Read these off the matrix that follows.
1) Give the entry in the bottom-left corner.
2) Give the fourth-last entry, reading row by row.
3) Give the largest entry in the last row.
4) Give the third entry on the diagonal from the top-right corner.
5) Give the bottom entry of the column that holds the smallest entry.
6) Give the entry just right of 586.
7) Give the entry just left of 84.
8) Give the second entry in reading order.
array([[ 339, -154,   13,  351,  458,  191, -398, -252, -197],
       [-119,  184,  414,   55, -159,  507,  177, -464,  105],
       [-323,  196,  585,  254,  282,  298, -148,   99,  112],
       [  42,  188,  452,  546,  106,  368, -152,   63,  228],
       [-110,  184, -375,   -3,  388,  531,  312,  -92, -186],
       [ 316, -180,  -22,  204,  431,  216, -352, -394, -276],
       [ 334,  -99,   68,  497,  422,  174, -399, -141,  -76],
       [ 291,  -93,  -49,  614,  303,   12, -288, -296,  150],
       [-168,  204,  586,  372,  169,  360, -147,   84,  169],
       [-265,   73,  488,  -69,  -29,  308,   47, -588,   40],
       [-239,  204,  588,  318,  228,  334, -156,  111,  140],
       [  18,   46, -304,  598,  223,  -57,   81, -335,  377],
       [-229,  136,  185,  173,  615,  351, -167,  265, -163],
       [  26,  239,   19,  142, -139,  615,  363, -381,  104],
       [-466,   47,  500,  -47,  157,   83,  -30, -498,   99]])
1) -466
2) 83
3) 500
4) -148
5) -498
6) 372
7) -147
8) -154

Read these off the matrix that follows.
1) Find the smallest entry in the first row.
2) Find the entry just left of 4342.
3) Find the first entry in reading order.
4) Find the top entry of the column that holds the largest entry.
5) Find the entry directly above 8682.
6) Find the entry just right of 2434.
7) Find the entry just left of 7109.
8) Find the entry directly below the centre entry.
7359,5698,4504,2528,8382,5647,8197,2695,7788,5045,2444,6143,6898,2300,7130
5702,6499,4900,5610,4138,8181,5357,5751,5279,9063,4829,4647,8604,5550,5598
5822,7704,5050,3922,3438,6678,6367,3842,7278,2895,5414,5010,5258,9044,6627
4048,2624,6222,6568,2872,4916,6894,4586,6210,4734,3427,2308,4381,8148,7557
7147,3758,3605,3346,3894,2708,2536,4624,4342,7003,9022,9110,5762,4520,7987
5153,3848,3741,3817,7791,4102,7952,6442,7677,3944,7109,4143,3097,4434,6638
8627,2733,8636,6125,6556,4874,5070,4547,8651,8743,8003,8699,2802,3785,8119
3932,5927,6960,4522,3927,9128,3785,5752,8412,6152,8183,5693,5586,5288,5467
5787,4843,4730,8477,4146,9190,3298,3835,5146,4937,5797,8828,2682,8769,8682
6775,5727,2434,8664,7055,8488,2609,7492,8127,7906,2394,5381,7465,9152,9122
7292,6382,8990,7382,4670,6773,7545,4550,4845,9218,7909,2883,3074,4687,8688
8172,6740,8686,3209,7503,4437,2403,3828,3391,3421,6307,4334,5790,8655,8826
3438,2334,4122,8360,3369,5817,2814,6442,4283,4949,8474,7827,8050,3317,5632
1) 2300
2) 4624
3) 7359
4) 5045
5) 5467
6) 8664
7) 3944
8) 5752

Questions about the matrix below. Counting starts at 1.
1) Give the entry in row 1 and column 1.
2) Give the entry directly above 2.
3) Give the entry in row 2 and column 1.
4) Give the median of all entries.
5) Give the bottom entry of the column that holds the largest entry.
6) Give the entry directly above -147.
7) Give the entry just left of 9.
8) Give the entry in row 1 and column 3.
 370   247  -541   609   -68   -54   225
  72     2    25   169   137    -6   259
 311   183  -113   332    65   124   191
 532   413  -394   602  -103   226    65
 176    56  -430   455    42  -217   353
 198    35    22   187   160    52   281
 160     3    74   142   179    47   288
  82  -135  -311   324  -147   -22   193
 194   -26     9   167   180    10   334
 129    83    31   199   153    31   241
 361   268  -176   407    16   163   136
 282  -247  -192   209   -30    69   325
 243   -46   -78   210   163   -17   368
1) 370
2) 247
3) 72
4) 137
5) 210
6) 179
7) -26
8) -541

Questions about the array below.
1) Read off the entry just right of -186.
2) Read off the entry directly below -183.
3) Read off the second entry from the end, reading row by row.
4) Read off the fifth entry in reading order.
5) Read off the largest entry in the first row.
6) Read off the fourth entry from the end, reading row by row.
7) Read off the entry in the bottom-left corner.
8) Read off the largest entry in the first column.
array([[ -70,  419,  -56,  -22,  444,  469,  465,  426,  433],
       [ 351, -116,  363,  387, -124, -183, -186, -118, -121],
       [ 236, -331,  233,  247, -345, -388, -392, -335, -344],
       [-485, -133, -477, -522, -143,  -55,  -57, -138, -142],
       [ 411,  -66,  410,  447,  -69, -150, -146,  -67,  -70],
       [-403,   80, -405, -442,   83,  163,  157,   78,   76],
       [ 247, -311,  243,  246, -321, -373, -367, -316, -320],
       [-250,  284, -254, -270,  292,  332,  334,  280,  291],
       [-529, -287, -515, -568, -316, -245, -230, -288, -298]])
1) -118
2) -388
3) -288
4) 444
5) 469
6) -245
7) -529
8) 411

[[-0.554  1.476  0.752  0.258 -0.345]
 [-0.686  1.991  2.229  0.084  0.867]
 [-1.417  0.523  0.807 -0.416  0.542]
 [-0.638  1.876  1.099  0.662  0.531]
 [-1.478  1.013  1.276 -0.190  1.008]
 [ 0.063  1.067  1.188 -0.137  0.276]
 [-1.094  1.039  0.726 -0.208  0.974]
 [-1.116  0.816  0.487 -0.087  0.698]
 [-1.093  1.429  0.771  0.139  0.558]
 [-0.820  0.575  0.887 -0.245  0.071]
 [-0.099  1.544  0.644  0.675 -0.028]
 [-0.422  1.489  0.651  0.947 -0.637]
 [-1.909  0.627  1.821 -1.055  1.650]
 [-0.919  0.999  0.447  0.470 -0.178]
 [-0.733  0.610  0.837 -0.714  1.132]
 [-0.549  2.050  0.521  1.384 -0.439]]
Indices start at 1.
The entry in row 1 and column 3: 0.752
The entry in row 3 and column 1 -> -1.417
The entry just right of the smallest entry -> 0.627
The entry directly above 0.644: 0.887
Give the entry just right of 1.276.
-0.190
Give the entry directly below 0.675.
0.947
The entry in the top-right corner: -0.345
Give the bottom-left entry.
-0.549
Give the entry just right of -1.055.
1.650
The entry directly below 0.644: 0.651
Give the entry directly below 0.258.
0.084
The entry at row 1, column 1 -> -0.554
Give the entry directly above 0.447.
1.821
The entry just right of 0.752 -> 0.258
Give the entry directly below the smallest entry.
-0.919
Give the entry directly below -0.087.
0.139
Give the entry in row 1 and column 2.
1.476
Give the entry directly above 0.771.
0.487
Give the entry directly below -1.417.
-0.638
Give the entry at row 3, column 2.
0.523
The entry directly below 0.487: 0.771
Give the entry directly above 0.947.
0.675
The entry just left of 1.276 -> 1.013
Give the entry directly above 1.008.
0.531
Give the entry in row 2 and column 2.
1.991
Give the maximum.
2.229
Give the bottom entry of the column that holds the largest entry.
0.521
Give the entry directly below -0.820.
-0.099
The entry at row 2, column 1: -0.686
Give the entry at row 3, column 3.
0.807
